Each row below holds a small network's activations on one input, seen along a few directions.
Each table varies a few parts of the input and shows all the possible inputs, shuffled.
A made-up example of a description, with smaller parts first: one of 3 separate values, together with either a single point or one of 11 places along a line or (one of 4 places along a line, together with one of 8 places around a ring).
Shared parts are said once, and a part with two or three values counts as separate values.
In the rows, zero is written as 128.

Other details of the inputs vary at random and push rows far along three fixed directions, the same in every table; ignore that.

Rows:
R1: [149 145 138 141 139 131 117 117 118 135 130]
R2: [133 139 128 145 146 121 129  89 154 111 123]
R3: [ 35 153 116   7  97 179 106 147 117  87 122]
R4: [ 65 142 108  39 105 177 109 140 126 103 131]
R5: [144 128 122 141 132 117 131 127 122 130 127]
R6: [145 157 137 130 144 126 105 121 118 125 127]
R7: [105 175 161  89 136 123 117 125  89  87  96]
R8: [131 121 157 147 124  99 161 126 104 128 112]
R9: [142 127 137 140 133 107 141 126 115 123 114]
R10: [163 158 113 134 151 138 107 101 122 132 137]
R11: [ 99 119 110  94 108 157 123 139 134 136 145]
R12: [148 135 132 135 141 123 132 114 117 135 121]
R13: [131  87 112 145 111 138 124 154 150 162 151]
R14: [124  84  97 138  99 142 133 155 150 151 157]
R15: [137 133 139 142 130 104 141 123 111 129 123]
R16: [142 106 124 142 121 132 132 139 137 139 134]
R17: [141 128 145 141 132 109 145 124 110 121 113]
R18: [117 133 102  95 125 158 109 128 136 138 143]
R19: [147 140 132 139 137 123 131 114 116 132 129]
R20: [147 136 141 138 142 122 121 123 119 136 120]
R21: [147 139 147 143 137 128 119 125 119 132 124]
R22: [121 123 138 157 137  90 169 117 141 115 113]
R23: [ 73 136 102  52 107 163 106 147 131 111 133]
R24: [150 138 142 138 142 132 121 117 119 136 122]
R25: [146 114 104 137 129 153 107 131 147 159 151]
R26: [155 152 131 141 145 135 103 123 121 126 131]
R27: [ 48 129 120  43  93 152 129 156 116  97 125]
R28: [114  96 117 114 109 160 117 154 148 149 146]
R29: [ 65 109 121  70  92 149 139 156 124 113 129]
R30: [148 136 145 139 140 128 121 122 118 135 121]
R31: [139 128 149 140 132 114 146 121 112 132 115]
R32: [151 141 135 135 146 130 117 114 120 137 123]
R33: [134 138 116 146 145 115 122  95 158 115 131]
R34: [115  96 120 157 120 117 167 129 164 133 133]
R35: [110 130 150 154 128  89 177 116 133 106 108]
R36: [110  88 105 122 100 135 136 157 145 141 144]
R37: [163 172  91 130 176 152  81  65 169 120 141]
R38: [145 136 145 146 134 124 121 132 117 126 121]
R39: [128 161 136 114 139 126 105 127 110 111 120]
R40: [131 122 157 147 124 100 157 127 106 129 113]
R41: [144 150 118 135 161 136 113  79 158 113 126]
R42: [165 133 101 135 144 152 107 114 140 142 142]
R43: [144 152 114 143 154 131 112  82 158 113 132]
R44: [149 140 145 143 139 129 120 122 117 133 125]
R45: [144 134 139 140 135 121 140 115 111 128 120]
R46: [139  90 119 152 112 147 131 145 148 162 151]
R47: [124 140 132 155 135 101 159 110 141 111 121]
R48: [ 81 103 174 164 111  32 215 143 114  98  86]
R49: [100  77 133 140  90 117 148 177 133 137 138]
R50: [ 76 154 119  53 118 163  96 140 120 112 130]
R51: [141 115 129 139 130 131 121 137 134 146 132]
R52: [ 84 106 170 166 107  37 210 144 118  98  95]
R53: [194 175  95 127 175 180  79  76 137 141 144]
R54: [135 120  87 111 125 167 105 126 149 152 157]
R55: [147 141 144 143 138 123 117 127 117 130 128]
R56: [153 147 129 142 141 124 107 128 120 124 130]
R57: [147 139 131 142 134 120 131 120 116 123 126]
R58: [129  63  99 147 100 151 123 169 166 168 159]
R59: [122  64  91 142  94 151 121 176 167 165 164]
R60: [117 106 121 116 114 152 117 152 139 138 136]
R61: [145 139 143 143 136 123 121 126 117 132 128]
R62: [ 84 200 143  38 145 145  94 118  90  76  91]
R63: [146 184 113  96 160 149  97  92 111 116 123]
R64: [128  54  93 145  93 155 139 165 170 166 164]
R65: [147 133 129 136 141 121 134 114 117 132 119]
R66: [137 137 122 140 155 118 124  90 156 116 123]
R67: [139 103 115 137 123 136 132 133 140 154 140]
R68: [ 63 128 172  94  99  73 172 157  83  85  89]
R69: [128  75 106 146 104 143 122 164 160 167 159]
R70: [100 109 159 134 106  85 174 145  97 117 109]
R71: [129 113 135 135 122 110 140 140 122 127 119]
R72: [147 139 134 142 140 116 115 130 120 128 122]
R73: [145 143 136 141 138 121 119 121 118 134 129]
R74: [132  74 111 148 104 148 127 165 156 157 150]
R75: [115 152 147 113 131 106 137 121  98 112 112]
R76: [154 144 133 134 146 133 126 106 118 134 123]
R77: [148 140 133 143 135 121 124 123 118 121 129]
R78: [127 139 145 135 125  98 137 133 108 111 115]
Description of these inputs: one of 6 places around a ring, together with either one of 2 separate values or one of 11 places around a ring.
Q: Changing only the place on the ring of 6 turns R58 into R39. The same change can be made to R9. Which row results?
A: R68
Q: Changing only the place on the ring of 6 turns R25 into R24. The same change can be made to R23. Which row results?
A: R16
Q: Which other rows agree with R8 in the place on the ring of 6? List them by row number.
A: R2, R3, R4, R7, R21, R29, R35, R38, R40, R44, R45, R46
Q: Which other rows does R57 become when the place on the ring of 11 takes its other values? List them by row number.
A: R1, R11, R19, R26, R27, R49, R55, R61, R70, R77
Q: Which other rows does R41 become when the choice among 2 separate values takes its other values? List them by row number.
A: R34
Q: Which other rows does R48 become when the choice among 2 separate values takes its other values? List them by row number.
A: R37

Rows:
R79: [118 152 119 104 134 146 124 110 128 119 128]
R80: [131 114 126 130 124 141 126 133 133 145 138]
R81: [140 139 128 144 134 116 134 120 127 122 130]
R82: [139 135 122 134 136 122 121 126 127 128 128]
R83: [127 125 117 125 127 127 124 131 133 130 132]
R84: [ 99  79 154 137  93  96 173 164 112 131 111]
R85: [118 163 111  87 140 147 112 110 122 107 122]
R86: [124 123 121 124 129 130 128 124 134 136 131]
R87: [128 126 129 128 123 135 120 136 126 133 135]
R88: [128 118 110 128 125 130 130 130 138 132 135]
R89: [133 115 119 123 127 150 116 131 136 149 142]
R90: [128 125 124 125 124 142 131 124 132 134 135]
R91: [127 126 116 125 130 128 126 126 134 132 132]
R92: [126 122 120 123 129 132 132 122 133 135 129]
R93: [153 139 143 150 142 107 122 123 113 129 122]
R94: [ 61 200 153  30 137 122 131 106  77  61  77]
R95: [118 121 127 130 130 128 122 119 150 124 131]
R96: [154 143 128 147 143 110 126 119 119 123 121]
R97: [117 125 133 132 126 133 130 138 139 126 126]
R98: [129 123 129 126 126 140 127 128 129 136 135]
R99: [ 98  84 158 136  99  96 163 161 113 138 114]
R100: [130 127 126 130 121 134 122 137 128 130 137]
R101: [129 127 128 129 122 137 123 136 127 131 135]
R102: [124 129 117 128 126 130 132 126 136 128 137]
R103: [128 126 127 122 130 138 126 124 128 136 132]
R104: [124 117 121 130 124 132 135 126 137 141 133]
R105: [188 160 153 185 165  77 141  98 102 116 103]
R106: [135 131 118 125 129 150 126 119 135 132 140]
R107: [131 127 128 129 124 140 130 127 128 130 133]
R108: [117 122 123 134 129 131 125 119 149 118 131]
R109: [139 134 132 142 127 125 128 132 124 126 131]
R110: [125 119 122 127 128 128 125 120 147 120 129]
R111: [135 134 117 131 131 141 132 114 136 132 135]
R112: [129 129 124 130 121 134 124 136 129 126 138]
R113: [131 126 130 129 125 132 119 134 125 135 132]
R114: [128 121 117 122 128 133 135 123 134 133 128]
R115: [101  91 149 134  99  99 153 164 115 130 119]
R116: [126 129 119 129 124 129 126 132 134 127 136]
R117: [129 124 128 125 125 132 117 138 126 135 134]
R118: [157 147 142 158 147  98 128 116 115 125 118]
R119: [140 127 116 127 127 139 115 134 129 129 135]
R120: [120 120 127 127 130 125 120 120 150 126 130]
R121: [124 128 119 127 126 127 123 131 134 131 135]
R122: [130 123 130 133 132 130 126 136 136 128 124]
R123: [171 160 148 171 157  89 134 102 110 120 113]
R124: [132 123 125 125 122 135 119 138 125 132 130]
R125: [113 137 146 119 133 122 128 134 125 119 112]
R126: [124 127 119 127 126 132 134 122 136 131 134]
R127: [153 139 147 158 150  98 129 102 131 117 113]
R128: [128 132 118 107 132 148 120 120 127 129 129]
R129: [129 125 129 126 125 140 131 128 129 133 134]
R130: [128 128 124 129 121 133 121 136 128 128 136]
R131: [118 122 126 132 128 129 123 118 149 121 131]
R132: [127 123 115 124 128 132 134 123 134 131 129]
R133: [123 126 131 130 131 135 122 135 142 131 128]
R134: [ 64  69 192 154  83  51 206 185 109 115  91]
R135: [129 126 128 127 123 141 132 128 129 131 134]
R136: [131 120 125 121 127 142 123 128 128 139 132]
R137: [132 120 127 123 124 138 124 131 124 135 128]
R138: [117 122 122 136 129 134 127 119 147 116 132]
R139: [139 133 119 123 129 140 111 131 126 130 133]
R140: [135 119 118 119 126 149 123 129 131 136 135]
R141: [124 127 118 128 125 133 136 122 136 129 135]
R142: [123 122 131 127 130 131 124 138 138 130 125]
R143: [185 156 152 172 157  96 127 108 101 121 110]
R144: [119 130 125 123 127 122 130 128 129 128 129]
R145: [124 130 116 129 125 130 134 125 137 126 137]
R146: [135 125 131 140 135 118 132 116 139 115 122]
R147: [111 103 143 135 115 112 150 153 131 125 118]
R148: [125 128 119 128 125 128 123 133 133 129 135]
R149: [128 125 126 127 124 132 118 137 127 132 135]
R150: [130 128 127 129 121 137 124 136 127 129 135]
R151: [127 122 121 127 120 135 118 140 131 133 140]
R152: [167 159 140 145 153 114 115 111 108 118 117]
R153: [123 128 118 128 126 129 129 127 135 130 136]
R154: [126 123 118 124 128 130 131 123 134 134 130]
R155: [128 125 115 125 127 128 126 132 133 127 131]
R156: [126 123 125 126 120 135 119 139 128 132 136]
R157: [143 133 137 140 133 120 120 130 118 131 127]
R158: [127 123 126 125 125 138 130 125 129 136 132]
R159: [162 152 144 167 150  95 137 107 115 120 118]
R160: [124 126 120 125 128 132 131 123 134 134 133]
R161: [166 153 147 165 156  92 129 107 111 124 113]
R162: [121 126 114 117 128 134 120 130 137 135 136]
R163: [139 136 125 123 134 141 105 128 124 137 134]
R164: [ 93 155 142  80 128 121 142 117 101  96 100]
R165: [130 124 123 126 125 132 118 138 126 131 133]
R166: [104 111 150 142 115 109 153 151 129 121 115]
R167: [129 124 126 124 123 143 122 129 129 137 135]
R168: [126 126 121 126 127 127 120 135 132 133 133]
R169: [137 121 116 125 123 146 116 137 130 136 137]
R170: [ 81 196 144  32 143 144 113 104  85  75  90]
R171: [126 119 130 126 121 131 122 140 124 135 128]
R172: [126 120 123 119 121 148 117 132 132 141 137]
R173: [127 120 127 122 129 136 126 127 128 140 130]
R174: [129 127 117 127 129 139 131 119 138 137 136]
R175: [133 107 114 129 124 145 127 132 139 148 141]
R176: [131 121 128 123 125 137 122 132 125 138 129]
R177: [137 126 111 128 127 134 122 132 134 128 134]
R178: [ 97 140 159 108 129  97 151 124 100 110  97]
R179: [129 134 115 129 127 135 125 129 136 125 139]
R180: [130 125 129 127 122 140 128 130 128 133 133]
R181: [132 114 121 124 125 144 126 132 132 139 134]
R182: [124 128 119 128 125 134 137 122 136 128 135]
Q: Describe the family of inputs behind these rows.
A: one of 8 places along a line, together with either one of 2 separate values or one of 11 places around a ring
Q: Changing only the place on the line of 8 turns R104 into R114. The same change can be made to R118. Which row results?
A: R96
Q: Changing only the place on the line of 8 turns R149 into R152. The same change can be made to R157. Which row results?
A: R139
Q: Changing only the place on the line of 8 turns R153 into R91. The same change can be made to R98. Which row results?
A: R136
Q: Which other rows does R85 become when the place on the ring of 11 takes its other values? List them by row number.
A: R84, R94, R105, R119, R140, R143, R164, R169, R170, R177
